Each row below holds a small network's activations on one input, seen along a few directions.
Each table varies a few parts of the input and shows all the possible inputs, shuffled.
Descriptions start from the smaller parts, as in this example, which fits no table here: one of 4 places along a line, together with either a single point or one of 11 places along a line or (one of 3 separate values, together with one of 5 places around a ring).
Shared parts are said once, and a part with two or three values counts as separate values.

Other details of the inputs shift rows strongly along two fixed directions, in all tables alike. That doesn't count.

A family of inputs:
r1: -20	14	-8	8	11	17	6	-1	3	-16	-3	-4	11	-7	9	6	20
r2: -10	-2	11	11	14	25	-2	1	12	-13	-19	-30	4	-7	1	10	-3
r3: -11	-17	2	14	15	5	-6	-11	10	-10	-7	-21	1	4	2	3	-11
r4: 2	-47	9	34	15	-29	-34	-21	-20	0	-44	-40	-2	-1	-14	-30	-42
r5: -22	-10	7	20	27	-3	-22	-17	-15	-24	-47	-35	37	-22	21	0	-2
r6: -27	8	11	24	17	7	-11	-3	-10	-25	-31	-18	12	-19	2	-4	13
r7: 2	4	8	-14	-2	21	15	10	27	3	20	-1	-10	9	-3	18	5
r8: -10	28	-10	-14	-2	21	18	6	8	-4	18	14	6	-1	12	14	19
r9: 13	0	2	-2	-11	-20	3	9	-3	25	13	31	-23	6	-20	-10	-2
r10: 15	1	-6	-12	-12	-22	3	3	-7	31	12	27	-12	7	-7	-8	-11
r11: -17	24	4	-7	-1	15	16	10	14	-12	23	17	-2	-1	1	13	31
r12: 15	-33	-5	21	7	-15	-15	-11	-7	16	-19	-13	-18	7	-15	-18	-37
r13: 23	-14	6	-8	-8	-6	5	9	13	31	11	9	-25	13	-19	1	-20
r14: -5	16	3	-5	-3	17	-3	2	-1	-26	-2	-9	18	-9	19	14	13
r15: 28	-3	-2	-15	-16	-20	-5	6	-6	24	12	26	-12	6	-2	2	-13
r16: 16	2	0	-3	-19	-16	5	10	-7	18	13	27	-24	7	-23	-17	-1
r17: -15	19	-11	-6	4	16	17	5	15	-5	23	16	4	2	9	15	26
r18: 16	-4	-12	-4	-16	-17	7	4	-7	22	15	23	-17	10	-16	-17	-4
r19: -6	-14	-2	17	10	12	-5	-9	5	-14	-8	-24	0	4	-1	-3	-12
r20: 15	-25	-1	14	6	-29	-22	-12	-30	14	-39	-11	7	-9	-3	-22	-28
r21: 27	-8	-9	-17	-16	-20	5	1	-8	22	15	21	-7	9	-6	-9	-10
r22: 1	19	-11	-17	-5	21	19	4	8	-12	21	9	12	2	15	14	20
r23: -15	-6	16	15	14	21	-9	-2	6	-24	-28	-43	12	-10	1	3	-3
r24: 12	-7	-8	-6	-11	-23	5	2	-3	27	16	26	-17	10	-13	-12	-3
r25: -12	8	-1	-7	10	11	4	-5	3	-17	-1	-6	23	-7	20	13	16
r26: 21	-19	8	2	-11	-33	-26	-5	-25	10	-21	-4	-1	-4	-4	-18	-25
r27: -9	27	-7	-16	-7	19	18	6	7	-10	21	11	8	1	11	10	21
r28: -23	9	12	12	7	4	-5	-1	-5	-24	-13	-11	10	-11	-1	-4	18
r29: -21	10	4	1	6	2	-5	-6	-8	-18	-13	-15	21	-10	11	-2	9
r30: -14	19	-10	-9	-3	16	18	4	12	-12	26	11	5	4	6	9	29
r31: 14	-1	-4	-15	-14	-24	4	3	-7	29	14	25	-12	7	-8	-10	-9
r32: -17	-10	0	18	22	16	-4	-11	15	-16	-7	-24	7	1	8	11	-5
r33: 11	18	-6	-16	-10	14	7	9	4	-2	17	16	0	0	12	18	9
r34: 18	-12	6	-5	-9	-26	-17	-2	-15	13	-9	6	-2	-2	0	-6	-17
r35: 4	5	6	-15	-7	24	16	11	24	-1	22	-4	-10	10	-6	14	6
Each input here is: one of 5 places around a ring, together with either one of 2 separate values or one of 5 places along a line.
Question: The inputs of r23 and r7 match in every part but the place on the ring of 5. If r19 is changed in the same way as r23 into r7, which row does it become?
Answer: r3
Question: Change only the place on the line of 5 in r22. List by row number the other rows that result.
Answer: r14, r16, r18, r27
Question: Which other rows agree with r4 in the place on the ring of 5? List them by row number.
Answer: r21, r26, r28, r29, r30, r35

A family of inputs:
r36: -10	-27	-5	15	23	-22	-14	-21	-7	6	-21	-12	14	-1	9	-6	-16
r37: 34	-13	-7	-13	-16	5	18	12	26	28	43	25	-40	28	-21	7	-14
r38: -26	1	-1	26	11	-20	-5	-3	-10	8	-13	11	-9	-5	-18	-21	8
r39: -11	-3	2	15	0	-11	-9	-7	-19	-22	-15	-10	8	-6	-6	-21	8
r40: 11	-8	9	5	-14	-32	-21	-4	-35	1	-25	-2	1	-9	-10	-28	-14
r41: 17	6	-22	-6	-26	-12	21	9	-4	22	41	41	-32	21	-27	-26	2
r42: -24	8	34	6	13	27	-15	3	7	-38	-36	-49	27	-22	14	18	10
r43: -5	22	-6	-17	-1	29	3	-2	2	-35	4	-13	37	-11	38	27	20
r44: 2	4	-13	-1	0	33	27	7	37	4	42	10	-29	22	-12	16	2
r45: 45	-20	-7	-27	-17	-44	-4	0	-10	56	12	36	-13	13	-2	-4	-34
r46: 10	11	12	-16	-3	30	4	12	20	-11	8	-10	3	-1	12	31	0
r47: 0	-4	4	15	-1	-17	-17	-6	-32	-9	-35	-13	12	-14	-6	-28	-5
r48: 2	7	0	-4	6	37	13	7	24	-9	10	-10	-5	4	5	24	2
r49: -7	15	14	0	-5	-2	-16	0	-24	-28	-28	-18	28	-21	13	-7	10
r50: 11	-8	-30	1	-8	-4	11	-8	-1	9	25	13	-12	20	-4	-13	-9
r51: 8	8	-22	-22	4	6	22	0	16	21	30	27	1	10	14	21	4
r52: 6	-20	7	17	-4	-54	-19	-1	-26	34	-19	23	-20	-1	-30	-35	-13
r53: -6	1	-5	-13	10	-2	1	-8	7	4	5	5	16	-1	22	19	-1
r54: -19	11	-17	0	10	31	10	-9	10	-39	14	-14	26	-1	27	17	25
r55: -10	15	6	-11	-3	38	26	15	38	-13	37	1	-13	12	-7	21	26
r56: 4	10	-1	-4	-8	-21	6	11	-9	28	2	35	-15	-3	-13	-10	10
r57: 7	-13	16	7	0	0	-6	5	1	9	-19	-18	-12	-1	-19	-8	-15
r58: -3	-20	-7	23	15	-9	-27	-21	-30	-19	-48	-38	31	-16	17	-15	-18
r59: -1	6	-9	-6	-1	10	-5	-8	-7	-22	-2	-13	22	-4	25	9	3
r60: -13	-28	-13	22	24	-21	-8	-22	-4	16	-16	-8	4	5	0	-14	-21
r61: -17	46	9	-22	-6	17	14	19	10	-10	19	26	13	-14	16	28	44
r62: -11	-15	21	19	18	12	-25	-8	0	-23	-40	-46	13	-14	9	8	-17
r63: -25	44	5	-16	-2	18	16	15	12	-11	22	27	6	-10	12	24	44
r64: 20	-14	20	-7	-15	-13	-7	10	2	22	-3	-2	-24	6	-23	-9	-22
r65: 8	-22	4	13	-5	-10	3	3	9	24	6	-2	-36	17	-37	-22	-21
Question: What do these inputs look like to the network?
Answer: one of 5 places along a line, together with either one of 2 separate values or one of 4 places along a line
Question: The inputs of r43 and r59 match in every part but the place on the line of 5. If r49 is changed in the same way as r43 into r59, which row does it become?
Answer: r40
Question: A walk changes only the place on the line of 4. It starts at r36 and steps to r54. List the rest of the walk in order.
Answer: r39, r52
Question: A walk changes only the place on the line of 4. It starts at r56 and steps to r47. List the rest of the walk in order.
Answer: r58, r51

A family of inputs:
r66: 2	7	-14	-10	-11	-2	20	5	13	16	40	32	-23	19	-13	-4	8
r67: 26	17	-16	-25	-26	0	14	11	-5	12	32	34	-10	7	4	5	6
r68: 24	-9	8	-5	-17	-17	-13	3	-20	11	-15	-5	-6	-2	-10	-16	-20
r69: -37	14	2	18	22	48	14	2	30	-35	3	-26	4	-1	4	19	25
r70: 14	-19	-13	7	-1	-19	-11	-13	-20	6	-16	-5	10	1	5	-18	-17
r71: 11	-1	-3	-9	0	19	15	9	29	17	23	7	-18	13	-4	22	-7
r72: -5	-14	-3	10	7	-5	-16	-17	-11	-15	-19	-26	17	-4	11	-7	-14
r73: 18	-19	9	3	-8	-16	-17	-3	-13	0	-15	-15	1	0	-6	-13	-19
r74: -1	8	3	-7	-11	5	15	11	12	2	27	18	-18	8	-15	0	17
r75: -11	11	12	-11	6	17	5	6	18	-13	8	-4	11	-5	13	24	17
r76: -14	-14	5	10	17	-11	-16	-14	-5	-3	-22	-18	16	-7	11	1	-12
r77: 15	6	-19	-23	-6	-5	19	4	9	27	33	36	-7	12	4	11	4
r78: -41	22	-10	12	21	27	14	-6	9	-33	3	-8	22	-8	17	10	38
r79: -18	2	18	18	5	-6	-13	2	-14	-11	-30	-18	4	-14	-12	-17	4
r80: 30	-14	13	-10	-16	-35	-12	8	-14	40	-11	16	-19	1	-18	-15	-27
r81: -9	0	9	8	11	-14	-19	-6	-18	-4	-33	-7	19	-18	13	0	-2
r82: -23	28	-3	4	2	13	9	5	-1	-19	6	11	8	-8	5	5	31
r83: 18	-26	1	11	4	2	-9	-6	-1	2	-14	-23	-10	6	-9	-8	-32
Question: The inputs of r81 and r82 match in every part but one. If r75 is changed in the same way as r81 into r82, which row does it become?
Answer: r74
Question: What do these inputs look like to the network?
Answer: one of 3 separate values, together with either a single point or one of 5 places around a ring
Question: Change only the place on the ring of 5 in r68. List by row number the other rows that result.
Answer: r67, r70, r72, r73
